These are the activations of a small neural network, seen along a few directions. Each row is one input.
In each table, some parts of the input vary, and every possible input appears once, in random order.
Descriptions start from the smaller parts, as in this example, which fits no table here: one of 3 separate values, together with either a single point or one of 9 places around a ring or (one of 6 places along a line, together with one of 8 places around a ring).
Shared parts are said once, and a part with two or three values counts as separate values.

Table:
r1: [-30,  31,   6,  54,  -9,  29, -21,  17,  32,  19,  18,  59,   8,   2,  -4,
   8, -15, -10]
r2: [  7, -35,  14, -56,  15,   3,  13,  12, -30, -29,   5, -45, -34,   4, -29,
 -11, -14, -16]
r3: [  9,  21, -14, -79,  60,  13, -18, -18, -67,   9,  47, -83, -42,  18, -24,
  14,  -3, -84]
r4: [ 10,  22, -12,  69, -35, -15,   6,   7,  51,  14, -22,  61,  52, -21,  37,
  -4,  15,  49]
r5: [ -4, -12,  10, -40,  19,  18,  13, -22, -47, -18,  22, -44, -49,   4, -13,
  12, -31, -65]
r6: [ 13,  23, -11, -74,  50,  16,  -4, -13, -56,  -3,  58, -77, -50,   9, -17,
  23, -24, -84]
r7: [ 12,  24, -12,  71, -35, -16,   5,   9,  52,  13, -21,  60,  53, -20,  40,
  -4,  16,  50]
r8: [  8,  19, -11,  67, -35, -15,   6,   6,  50,  14, -23,  61,  51, -23,  35,
  -4,  14,  49]
r9: [-26, -53,  27, -56,   9,   4,  -1,  -1, -17, -22,  -8, -35, -46,  24, -40,
   2, -13,  18]
r10: [ 17,  28, -13,  75, -35, -18,   5,  13,  54,  12, -19,  60,  56, -17,  44,
  -4,  17,  52]
r11: [-30, -57,  24, -61,  15,  -1, -15,  -5, -26, -11, -19, -40, -37,  33, -47,
  -7,   9,  20]
r12: [ 14,  26, -13,  73, -35, -17,   5,  11,  53,  12, -20,  60,  55, -18,  42,
  -4,  16,  51]
r13: [  2, -39,  10, -61,  22,   0,   1,   8, -40, -18,  -6, -50, -26,  14, -36,
 -20,   8, -14]
r14: [ -8, -14,   7, -45,  28,  15,   0, -27, -57,  -7,  11, -49, -42,  13, -20,
   2,  -9, -65]
r15: [  6,  16, -11,  65, -35, -14,   6,   4,  49,  15, -23,  61,  50, -24,  33,
  -4,  13,  49]
Question: What do these inputs look like to the network?
Answer: either a single point or one of 6 places along a line or (one of 2 separate values, together with one of 4 places along a line)
Question: What sort of input is r1?
Answer: a single point

Table:
r16: [ -1, -21,   6,  15, -22, -10,  12,   5,  20,  -9, -22,  20,  12,  -8,   5,
  -8,   2,  38]
r17: [-21, -11,  11,  33, -22,   0,  -8,  13,  33,   5, -19,  42,  15,   4,  -3,
  -5,   5,  44]
r18: [-22, -14,  11,  29, -23,   0,  -7,  14,  35,   4, -19,  42,  15,   1,  -6,
  -5,   3,  47]
r19: [ 24,  56, -27,   1,  20,   4,  -4, -15, -14,  18,  42, -19,   3,  -9,  25,
  24,  -8, -52]
r20: [  7, -18,   3, -37,  11,  -7,   3,   1, -16, -11,  -2, -32, -14,   8, -12,
  -4,   3,   4]
r21: [-23, -28,  19, -44,  20,  17,  -6,  -6, -33, -11,   8, -33, -44,  20, -36,
   1, -15, -29]
r22: [-24, -30,  19, -47,  20,  17,  -6,  -5, -33, -11,   7, -33, -44,  18, -38,
   1, -16, -27]
r23: [ 10, -19,  -3, -14,  -3, -16,   6,   0,  -1,  -5, -19, -10,  10,  -4,  -1,
 -12,  17,  23]
r24: [-24, -31,  19, -48,  20,  18,  -5,  -5, -33, -11,   7, -33, -44,  17, -39,
   1, -17, -26]
r25: [  1, -16,   6,  22, -21, -10,  10,   4,  17,  -9, -22,  19,  13,  -4,  11,
  -7,   4,  32]
r26: [-23, -29,  19, -45,  20,  17,  -6,  -5, -33, -11,   8, -33, -44,  19, -37,
   1, -15, -28]
r27: [ 10, -18,  -3, -12,  -3, -16,   6,  -1,  -2,  -4, -19, -10,  10,  -3,   0,
 -12,  17,  22]
r28: [  2,  43, -11, -10,  28,  28,  -9,  -8, -30,  10,  54, -19, -24,  -1,  -2,
  19, -23, -91]
r29: [  7, -17,   3, -36,  11,  -7,   3,   1, -16, -11,  -2, -32, -14,   9, -11,
  -4,   4,   3]
r30: [ 17,  59, -22,  50,  -5,   3,   5, -12,  17,  20,  19,  29,  26, -24,  43,
  17,  -7, -24]
r31: [-20,  -9,  11,  37, -22,   0,  -9,  13,  32,   5, -19,  42,  16,   6,  -1,
  -5,   5,  42]
r32: [  1, -18,   6,  19, -22, -10,  11,   4,  19,  -9, -22,  20,  12,  -6,   8,
  -8,   3,  35]
r33: [-21, -12,  11,  32, -23,   0,  -8,  13,  34,   5, -19,  42,  15,   3,  -4,
  -5,   4,  45]
r34: [  7, -16,   3, -34,  11,  -7,   2,   1, -17, -11,  -2, -33, -13,  10, -10,
  -4,   4,   2]
r35: [ -2,  61, -17,  63,  -6,  12, -11,  -6,  32,  29,  21,  48,  27, -12,  33,
  18,  -4, -15]
r36: [ 24,  58, -21,  48,  -4,   6,   7,   1,  15,  14,  22,  29,  28, -27,  37,
   9,  -8, -31]
r37: [ 11, -15,  -2, -10,  -3, -16,   5,  -1,  -3,  -4, -19, -10,  10,  -1,   2,
 -12,  18,  20]
r38: [  5, -21,   2, -41,  11,  -7,   4,   2, -15, -11,  -2, -32, -14,   5, -15,
  -4,   2,   7]
r39: [-20, -10,  11,  35, -22,   0,  -9,  13,  33,   5, -19,  42,  15,   5,  -2,
  -5,   5,  43]
r40: [ 12, -14,  -3,  -8,  -3, -16,   5,  -2,  -3,  -4, -19, -10,  11,   0,   3,
 -12,  18,  19]
r41: [  6, -19,   3, -39,  11,  -7,   3,   2, -15, -11,  -2, -32, -14,   7, -13,
  -4,   3,   5]
r42: [-22, -26,  19, -41,  20,  17,  -7,  -6, -34, -11,   8, -33, -43,  22, -33,
   1, -14, -31]
r43: [  6, -20,   3, -40,  11,  -7,   4,   2, -15, -11,  -2, -32, -14,   6, -14,
  -4,   2,   6]
r44: [  5,  60, -17,  61,  -5,  15,  -8,   8,  30,  22,  23,  48,  29, -14,  27,
  10,  -4, -21]
r45: [ 33,  58, -32,  23,  11,   1,   3,  -3,  -7,  19,  28,   1,  27, -22,  34,
   6,   3, -46]
r46: [  0, -20,   6,  16, -22, -10,  12,   5,  20,  -9, -22,  20,  12,  -7,   6,
  -8,   3,  37]
r47: [ -5,  45, -12,  -8,  25,  25, -13, -21, -27,  16,  51, -18, -26,   4,   2,
  29, -22, -84]
r48: [ 11, -16,  -2, -11,  -3, -16,   5,  -1,  -2,  -4, -19, -10,  10,  -2,   1,
 -12,  18,  21]
r49: [-22, -27,  19, -43,  20,  17,  -7,  -6, -34, -11,   8, -33, -44,  21, -35,
   1, -14, -30]
r50: [ 30,  54, -26,  -2,  22,   6,   0,  -1, -17,  11,  46, -20,   5, -14,  21,
  14,  -9, -59]
r51: [-22, -13,  11,  31, -23,   0,  -8,  13,  35,   4, -19,  42,  15,   2,  -5,
  -5,   4,  46]
r52: [ 26,  59, -33,  25,  10,  -2,   0, -17,  -5,  25,  24,   2,  25, -18,  39,
  16,   4, -38]
r53: [ 12, -13,  -3,  -7,  -3, -16,   4,  -2,  -4,  -4, -19, -11,  11,   1,   5,
 -12,  18,  18]
r54: [  0, -19,   6,  17, -22, -10,  11,   4,  19,  -9, -22,  20,  12,  -7,   7,
  -8,   3,  36]
r55: [  1, -17,   6,  20, -21, -10,  11,   4,  18,  -9, -22,  19,  13,  -5,  10,
  -7,   4,  34]
Question: Changing only one part turns r41 into r26. The same change can be made to r43. Which row results?
Answer: r22
Question: Changing only one part turns r21 into r17. The same change can be made to r47. Which row results?
Answer: r35
Question: What do these inputs look like to the network?
Answer: one of 5 places along a line, together with either one of 2 separate values or one of 6 places along a line
Question: Change only the choice among 2 separate values in r50. List by row number the other rows that result.
Answer: r19
Question: Change only the choice among 2 separate values in r45. List by row number the other rows that result.
Answer: r52
Question: List by row number the other rows that have the place on the line of 5 in common with r32.
Answer: r16, r25, r30, r36, r46, r54, r55
